Each row below holds a small network's activations on one input, seen along a few directions.
In each table, some parts of the input vary, and every possible input appears once, in random order.
A made-up example of a description, with smaller parts first: one of 3 separate values, together with either a single point or one of 9 places along a line or (one of 6 places along a line, together with one of 8 places around a ring).
Shared parts are said once, and a part with two or three values counts as separate values.
(in the rows, 128 means zero)

Other details of the inputs vary at random and push rows far along two fixed directions, the same in every table; ignore that.

Table:
row 1: [107 162 142 170 156  71  88 175  77 136  67 182]
row 2: [155 150 124 128 162  75  86 184 115 143 127 159]
row 3: [128  88 103 167 181 169 143  73 143 190 187 111]
row 4: [108 111 120  70  38 155 137  67 144  80  85 103]
row 5: [ 98  95  97  46  55 142 118  98 146  72 125  95]
row 6: [139 187 183 156 159  81 103 191 105 128  88 150]
row 7: [138  86 114  57  44 184 127  76 146  91  79  89]
row 8: [118 144 123  55  54 104 109 167 126  83 109 134]
row 9: [143 145 131 129 166  70  75 175 121 141 128 158]
row 10: [151  99 109 168 169 183 166  84 143 209 190 119]
row 11: [100 174 149 171 152  53 105 168  73 131  74 178]
row 12: [132 101  99  53  81 157 136 128 174  78 116  79]
row 13: [108 120 127  80  56 173 132  94 160  70  78  92]
row 14: [140 117 122 177 181 184 188 100 158 195 194 103]
row 15: [153  97 108 159 183 152 190  70 149 201 194  98]
row 16: [ 99 165 148 171 159  92 115 170  99 122  75 152]
row 17: [122  77 122  81  31 137 136  93 151  54 117 116]
row 18: [147 166 172 137 176  93 120 175 102 123  84 145]
row 19: [117 130 122  51  86 106  89 172 159  56  95 109]
row 20: [139 186 178 151 145  54 103 173  83 141  94 166]
row 21: [128 162 124 149 144  98  84 186  93 130 145 167]
row 22: [114  97  84  53  38 189 122 111 143  79 128 108]
row 23: [146 161 168 129 162  72 122 156  85 136  90 157]
row 24: [131 169 150 129 164  33  85 190 109 133 129 164]
row 25: [116 184 139 150 147 107 111 201 113 120 145 159]
row 26: [156  62 125 207 160 173 169  55 149 178 188 127]
row 27: [106 113  97  68  57 179 130 130 152  58 131  90]
row 28: [118 103 117 179 197 173 164  85 158 178 195  94]
row 29: [127 120 110 179 164 172 189  79 127 194 210 120]
row 30: [128 115 108 186 171 167 184  78 123 188 213 113]
row 31: [129 168 154 161 141  92  86 150 101 141  90 173]
row 32: [122  82 127  91  49 157 132 115 168  45 113 106]
row 33: [164  86 129 165 193 182 181  54 126 198 143 109]
Description of these inputs: one of 3 separate values, together with either a single point or one of 4 places along a line or one of 6 places around a ring.
Q: The inputs of row 8 and row 10 match in every part but the choice among 3 separate values. If row 4 is changed in the same way as row 8 into row 10, which row does it become?
A: row 31
Q: Which other rows agree with row 12 in the choice among 3 separate values? List them by row number.
A: row 6, row 13, row 14, row 16, row 18, row 19, row 25, row 27, row 28, row 32
Q: Change only the choice among 3 separate values in row 22. List by row number the other rows that result.
A: row 25, row 29
Q: Change only the place on the line of 4 in row 11. List by row number the other rows that result.
A: row 4, row 20, row 23
Q: Change only the place on the line of 4 in row 31. List by row number the other rows that result.
A: row 1, row 7, row 33

Table:
row 34: [136  86 128 137 127 198 183  54 164 132 133  72]
row 35: [115  99 107 125 117 213 186  52 147 150 141  87]
row 36: [150 174 156 220 217  66 110 155  73 212 150 189]
row 37: [133  84  86 119 131 196 157  83 182 154 207  83]
row 38: [146 192 149 184 213  40  74 249  92 157 176 200]
row 39: [135  85 117 115 134 203 184  50 152 159 123  70]
row 40: [130 180 164 236 210  97 145 161 103 184 148 166]
row 41: [146  80 133 143 145 158 165  61 156 143 135 102]
row 42: [ 89 134 122  46  10  95  71 177 119  14  54 143]
row 43: [111 156 109   7  40  80  67 216 135  28 105 127]
row 44: [137 177 178 208 185  38  90 189  82 160 133 204]
row 45: [148  68 104 109 129 185 178  37 157 164 119  78]
row 46: [ 88 150 110  15   4  96  54 180 103   8  39 143]
Q: Describe the family of inputs behind these rows.
A: either one of 3 separate values or (one of 2 separate values, together with one of 5 places around a ring)
Q: Change only the place on the ring of 5 in row 46. List by row number the other rows that result.
A: row 35, row 36, row 39, row 45
Q: Change only the choice among 2 separate values in row 36. List by row number the other rows that result.
A: row 44

Table:
row 47: [ 96 138 124  69  56 127  94 149 131  52  70 124]
row 48: [134 136 116 142 161 155 154 130 139 172 179 115]
row 49: [101  96 105  59  36 157 111 102 144  61  82 106]
row 50: [137 125 105  88 107 127 112 136 130 125 154 126]
row 51: [127 150 136 150 157  98 111 182 132 121 152 148]
row 52: [141  90 110 147 136 156 141 100 156 143 188 117]
row 53: [122 175 158 170 143  99 124 166  95 134 120 161]
row 54: [113 116 115  52  65 143 109 132 135  61  65 108]
row 55: [134 150 120 133 161 101 112 158 116 158 169 143]
row 56: [115 165 147 150 122  80 114 163  93 118 110 165]
row 57: [142  92 126 104 117 157 163  72 153 127 112  88]
row 58: [135 112 130 180 145 147 169  78 118 172 164 137]
row 59: [134  64  92  89  87 192 149  53 150 127 116  90]
row 60: [160  98 138 161 168 145 166  70 137 185 147 116]
row 61: [126  90 104 107 117 174 150  78 145 127 112  92]
row 62: [105 166 145 110  96 102  89 178 113  77  78 146]
row 63: [125  96 108  98  91 177 148 115 169  97 151  92]
row 64: [127 150 143 131 153  81  87 169 100 128  90 159]
row 65: [129 165 123 127 156  85 105 182 113 143 151 148]
row 66: [120  94 101  87  83 151 127 121 163  83 143 101]
row 67: [142 175 169 105 119  72  93 191 108  92  66 149]
row 68: [121 144 141 177 153 132 155 116 111 156 147 138]
row 69: [140 129 149 106 120  96 115 132 123 118  92 132]
row 70: [134 157 148 161 176 112 121 156 108 149 113 145]
row 71: [129  98 114 157 130 166 146  74 133 160 143 124]
row 72: [127 125 125 112 119 104  98 164 137  98 144 137]
row 73: [122 141 145 173 147 103 137 126  99 150 138 158]
row 74: [121 114 122 185 166 158 157  80 134 174 149 118]
row 75: [151 123 151 168 184 140 168  92 136 176 138 113]
row 76: [129 166 129 140 170 103 118 176 117 155 159 145]
Q: Describe the family of inputs behind these rows.
A: one of 5 places along a line, together with either one of 2 separate values or one of 4 places along a line
Q: The inputs of row 74 and row 47 match in every part but the place on the line of 5. If row 66 is changed in the same way as row 74 into row 47, which row does it become?
A: row 51
Q: Start at row 58 and move only the place on the line of 5, one step at a time. The first step leads to row 73. Which rows follow, in order?
A: row 56, row 68, row 53

Table:
row 77: [120  82 107 122  97 166 132 105 156  93 162 119]
row 78: [125 180 162 225 245 111 166 148 110 195 141 143]
row 79: [125 114 126 109  95 171 155 117 166 102 172  94]
row 80: [128 146 149 135 122  84 114 138  77 133  96 167]
row 81: [124  83 127 152 107 168 151  79 145 114 110 111]
row 82: [134 176 122 212 226 120 128 163  97 221 187 152]
row 83: [126 154 110  82  75  73  80 179  98  86 115 174]
row 84: [108 144 117 103  79  70  66 168 111  89 121 169]
row 85: [113 125 113 106 115 192 149  87 130 137  97 103]
row 86: [135 112 143 159 126 184 192  78 160 140 134  90]
row 87: [167 143 154  54 124  61  73 170 121  86  50 127]
row 88: [111 114 102 120 137 178 168 112 159 127 177  82]
row 89: [163  78 109  58 126 138 122 116 170 138 136  93]
row 90: [114 141 152 154 119  77  96 132  93 130  93 167]
Q: The inputs of row 84 and row 90 match in every part but one. If row 88 is changed in the same way as row 84 into row 90, which row does it become?
A: row 78
Q: Describe the family of inputs behind these rows.
A: one of 2 separate values, together with either a single point or one of 6 places around a ring
Q: Change only the choice among 2 separate values in row 79. List by row number the other rows that result.
A: row 86
